A small network was shown many inputs. Here are its activations along a few directions, one row for each input.
In each table, some parts of the input vary, and every possible input appears once, in random order.
A made-up example of a description, with smaller parts first: one of 5 places around a ring, together with either a single point or one of 9 places along a line or (one of 3 separate values, together with one of 4 places along a line).
Shared parts are said once, and a part with two or three values counts as separate values.
(in the rows, 128 means zero)

Other details of the inputs shift rows strongly along two fixed directions, in all tables alike. That doesn't count.

A family of inputs:
r1: [105 163  87 199 140 106 171  53  98 126 117 130]
r2: [108 120 111 166 118 146 136  68 144 125 124 112]
r3: [157 129 170  60 140 178 127 137 206 127 151 111]
r4: [152 156 181  65 160 172 185 133 182 144 116 111]
r5: [135 110 130 173  88  62  30 138 101 103 172 142]
r6: [102 116  49 210 108  66  70 134 113 100 138 152]
r7: [161 105 102  73 144 202 135 149 206 130 132  81]
r8: [134 107  98 124 116 167 117 152 186 103 123 129]
r9: [115 138 113 157 115  60  84 108 110 115 143 149]
r10: [122 124 159  47 123 190 125 147 181 127 146  90]
r11: [151 100 136 175  79  73  37 139  90  99 169 160]
r12: [136 134 138 111 119 116 121 113 144 117 128 147]
r13: [139  70 100 134 110 177  30 159 203 106 159 128]
r14: [123 136 129 164 111  61  85 122  97 117 141 144]
r15: [118 171 163 100 150 145 233 127  82 155  75 129]
r16: [136 113 148 178 110  71  89 131  84 135 139 155]
r17: [159 144 182 112 140 138 148 148 135 138 130 121]
r18: [115 180 108 124 179 161 239 121 140 143  34 139]
r19: [141 121 120  61 164 205 200 135 192 118  78  85]
r20: [121 119 160  97 131 157 149 138 123 152 127 120]
r21: [ 95 172  74 182 162  94 168 117 103 133  67 146]
r22: [143 111 150  95 118 164  94 153 140 126 178 117]
r23: [135 116 157  46 116 200 131 141 177 122 144 110]
r24: [136 142 167 136 121  99 122 143 110 128 122 122]
r25: [121 140  48 166 141  88 173 100  87 134  78 140]
r26: [109 101  40 193 124  62  66 116  95  93 138 130]
r27: [ 96 171 135 133 145  98 189 120  66 150  96 128]
r28: [130 121 105 180  96  49  64 106  85 105 152 177]
r29: [137 138 161 100 138 158 152 149 115 143 143 117]
r30: [109 163 133 132 138 108 196 114  62 145  93 149]
r31: [134  68 143  98  90 162  36 150 158 119 194 121]
r32: [126 132 146 152 132  85 134 115 103 145 116 152]
r33: [146  88 136  97  99 163  39 154 157 110 211 120]
r34: [114 157 177 111 158 144 230 135  79 176  76 121]
r35: [113 123  84 175 113  67  68 110  69 120 183 167]
r36: [112 165  79 172 169 111 203 124 121 140  85 148]
r37: [100 103  90 176 104  67  65 107  70 130 167 168]
r38: [130 127 190  65 143 194 187 152 143 162 109 100]
r39: [147  96 152  99  91 134  29 149 184  98 183 113]
r40: [144  70  78 122 114 153  75 138 173 125 144 105]
r41: [138 119 121 187  92  51  65 120  72 107 150 172]
r42: [ 90 165 113 150 137  76 162 110  58 143 110 141]
r43: [133 101 129  90 139 208 149 162 224 132 110 104]
r44: [120 167 167 108 168 120 226 105 126 168  68 136]
r45: [115 165  86 111 172 136 230 116 132 154  50  92]
r46: [141  85 162 103  81 157  33 178 138 107 192  98]
r47: [139 114 165  49 115 201 131 148 170 123 143 107]
r48: [172  92 165 112  99 144  35 160 170 106 198 122]
r49: [129 143 142 151 132 107 141 140  62 143 142 139]
r50: [123 156 160 151 151  86 189 113  86 161  83 149]
r51: [135 137 180  62 153 171 182 122 189 153 100 115]
r52: [115 153 135 160 125  89 170 125  34 141 104 154]
r53: [156 111 164  96 103 145  90 141 163 110 148 130]
r54: [113 165  69 192 170  99 162 116 102 135  90 163]
r55: [126 125  65 159 163 106 145 114 115 117 117 126]
r56: [156 155 189  69 158 173 185 140 175 145 115 109]
r57: [121 125 109 150 104 159 127  73 152 101 130 112]
r58: [134  64  82 133 126 143  69 135 165 105 147 111]
r59: [ 87 166  90 193 130  98 169  55  98 121  98 116]
r60: [130 111 160  94 104 157  88 162 134 121 161 100]
Description of these inputs: one of 4 separate values, together with either a single point or one of 4 places along a line or (one of 2 separate values, together with one of 5 places along a line).
Changing only the choice among 4 separate values turns r34 into r46. The same change can be made to r20. Which row results?
Answer: r27
Changing only the choice among 4 separate values turns r25 into r40. The same change can be made to r19. Which row results?
Answer: r58
Change only the choice among 2 separate values in r4. List by row number the other rows that result.
Answer: r33
Change only the choice among 2 separate values in r35. List by row number the other rows that result.
Answer: r3

A family of inputs:
r61: [127 127 120 137 132 118 127 132 131 131 116 128]
r62: [132 118 111 148 124 114  94 137 131 122 142 137]
r63: [120 119 101 152 120 129 106 109 131 117 144 129]
r64: [123 120 123 131 127 130 130 132 111 132 121 130]
r65: [129 134 127 138 127 116 125 131 133 121 122 133]
r66: [131 111 107 143 120 121 100 139 118 124 150 137]
r67: [124 118 118 132 110 116  94 133 111 127 150 134]
r68: [128 121 145 119 124 142 119 135 131 128 145 123]
r69: [138 115 141 123 108 132  81 131 139 113 161 120]
r70: [134 137 137 134 124 116 130 118 125 126 130 130]
r71: [121 134 138 130 125 121 130 127 113 125 133 124]
r72: [122 130 128 132 124 130 131 134 110 136 133 131]
r73: [154 110 183  39 124 212 116 150 210 124 149  87]
r74: [125 121 122 139 108 118  95 135 110 122 148 128]
r75: [135 121 126 149 117 115  95 127 129 118 145 145]
r76: [137 118 130 145 114 114  95 123 127 122 153 139]
r77: [129 135 120 136 133 118 126 134 130 125 119 127]
r78: [127 147 142 130 141 124 169 116 126 138  95 135]
r79: [117 124 109 142 125 133 133 105 133 124 122 121]
r80: [122 164 130 118 165 132 207 126 117 146  79 120]
r81: [128 125 128 139 127 117 125 129 134 126 118 135]
r82: [123 111 131 141 111 114  97 128 114 122 149 131]
r83: [132 133 135 126 125 115 127 116 129 130 132 134]
r84: [129 134 139 134 130 123 128 121 117 133 135 132]
r85: [125 119 134 121 117 138 122 136 123 133 132 121]
r86: [128 122 116 134 135 122 129 132 123 130 120 127]
r87: [112 152 115 124 148 137 183  97 130 137  97 122]
r88: [130 127 115 136 139 125 131 136 123 130 127 132]
r89: [125 168 148 121 154 128 202 115 124 141  80 129]
r90: [123 125 120 124 129 126 130 132 112 130 126 133]
r91: [117 136 109 140 128 132 139 105 131 120 122 119]
r92: [128 114 115 140 114 121  96 137 110 117 144 131]
r93: [131 114 108 141 116 117  99 138 117 117 146 130]
r94: [154 106 171  47 125 209 115 161 226 119 140  94]
r95: [125 125 123 133 131 133 130 135 110 132 128 134]
r96: [132 128 138 135 124 117 130 116 126 131 126 132]
r97: [131 136 130  99 150 147 161 136 144 136 111 118]
r98: [127 133 117 129 135 115 126 131 132 130 122 132]
r99: [123 149 148 122 143 127 170 113 116 143 103 124]
r100: [131 134 132 129 128 115 128 120 130 125 124 140]
r101: [122 139 124 121 146 132 178 128 114 143  97 126]
r102: [130 130 127 141 132 121 126 132 133 127 125 140]
r103: [130 119 118 115 128 133 125 138 131 128 135 127]
r104: [120 131 135 124 128 118 130 125 114 130 135 130]
Changing only one part turns r90 into r64. The same change can be made to r98. Which row results?
Answer: r61
Changing only one part turns r94 into r65. The same change can be made to r87. Which row results?
Answer: r91
What is each input in this table made of?
Answer: one of 4 separate values, together with either a single point or one of 10 places around a ring
Change only the choice among 4 separate values in r71. List by row number the other rows that result.
Answer: r68, r82, r104
